[ 10.4  -5.7  -2.1   4.5 -12.0  12.6] ==> -12.0
[-16.4 -13.4  13.8 -12.0   0.0 -15.8  11.9] ==> -15.8
[-103.0  170.0  -52.1 -118.3] ==> -52.1
[ 0.035 -0.139  0.148 -0.086  0.128  0.122] ==> 0.128
[-0.158 -0.119  0.085  0.099 -0.162] ==> 0.099
[ 1.37  0.37 -0.05 -1.04 -1.77] ==> -1.04
[ 0.79 -0.70 -0.05  1.29 -1.78 -1.85] ==> -1.78
[-1.1 -1.5  1.8  1.4  1.9  0.9] ==> 1.9
---
[ 0.16  0.05 -0.14 -0.04  0.17]	-0.14
[ -9.5 -15.3  14.0   9.8]	14.0
[-0.04 -0.12 -0.56  1.23 -1.69 -0.22]	-0.56
[ 0.067 -0.146  0.065  0.056  0.156]	0.065
[ 0.09 -0.17 -0.10 -0.09]	-0.10
[ 19.3 -13.1  -4.8  -5.3   0.9   5.1  -7.3]	-4.8
[ 0.127 -0.025 -0.145  0.099  0.103 -0.133]	-0.145
---
[[ 32 -50 -36  24  38 -10]
 [ 24 -53  -7  11  66   5]
 [-53  35  32 -10 -61  15]] Out: 38

[-22  -4  -9  58] Out: -9

[-64 -46 -70 -66 -48 -63] Out: -48

[[ -1 -58  -8   8]
 [-17 -27  -8   2]] Out: -8

[[28  2 13 12  0 15  0]
 [ 0 65 40  0 57 17 17]
 [ 8  3  5  0 10 12  5]] Out: 15

[-33 -25 -72  51  18 -68 -17] Out: -68

[[-34 -51 -75 -10]
 [ 24  -8  32  12]] Out: -75

[-42  -3 -13   6 -69] Out: 6

[ -8  68 -24 -57  49] Out: -57
---
[4 4 2 8 3 6] -> 6, 4

[[162 120 238 241]
 [122 169  56 165]] -> 241, 122

[1 4 7 3 4 1 4] -> 4, 1

[ 57 130 203 162] -> 162, 57

[7513 4237 8761 1458 1716 8515] -> 8515, 7513

[ 21  41 -43  46 -18] -> -18, 21

[149 823 584 452 673 362 481] -> 481, 149

[7799 4192 7480 2880 5287 5337 7255] -> 7255, 7799

[[  35  403  704    7]
 [-134 -217 -332 -333]
 [ 560  151 -866   65]] -> 7, 560

[ 63 151 214 173] -> 173, 63
---
(42, -7, -48, 44, -39, -35): -7
((5913, 6727, 8340, 7016, 4889, 5412), (6230, 8084, 6840, 6729, 2494, 2680), (8417, 4948, 6278, 2492, 4384, 4203)): 6727
((6, 5, 6, 4, 5, 5), (8, 7, 2, 5, 4, 7)): 5
(50, 71, 87, 17, 52, 59, 67): 71
((3040, 1999, 6850, 5191), (8265, 2792, 2166, 8300), (8316, 2316, 7599, 4570)): 1999
(533, 38, -529, 599): 38
((3, 7, 5, 8, 7), (4, 1, 3, 4, 3), (4, 6, 6, 6, 8)): 7
(3, 8, 1, 2, 1): 8
---
-2 -19 -22 -37 5 51 -65 result: -37, 51

-38 56 55 -45 -55 result: 55, 56

-66 45 -32 3 -63 result: -32, 45

24 -32 -54 -9 -62 result: -54, 24

2 -23 -61 -18 -17 result: -61, 2

26 19 -16 -53 -35 -31 -63 result: -53, 26

0 -3 28 -32 41 -2 68 result: -32, 68

-50 44 -24 12 -46 -41 -67 result: 12, 44

-65 -23 36 -48 -39 28 -38
71 33 -36 58 47 -26 54
44 10 40 -12 -21 36 -10
result: 58, 71

-9 1 41 72 -39 result: 41, 72
---
-23 11 -17 6 -7
37 -33 -34 -16 -11
1 55 9 2 18
-> -17

-5 -2 2 -2 0 -3
61 22 3 34 -51 40
-9 -20 -33 1 -33 -36
-> 2

7 -1 3 38 2 -12
-3 -8 5 -53 7 5
-3 1 4 -54 13 22
-> 3

-25 -55 7 4
-13 -28 3 2
25 55 -8 -5
-> 7

60 21 -12 24 -14
18 14 -16 12 -12
1 21 1 24 -1
-> -12

32 41 -12 -30 21 3
13 11 20 33 71 31
38 52 -3 -49 51 5
-> -12

-61 17 -71 62
10 35 -33 12
-77 55 -74 15
-> -71
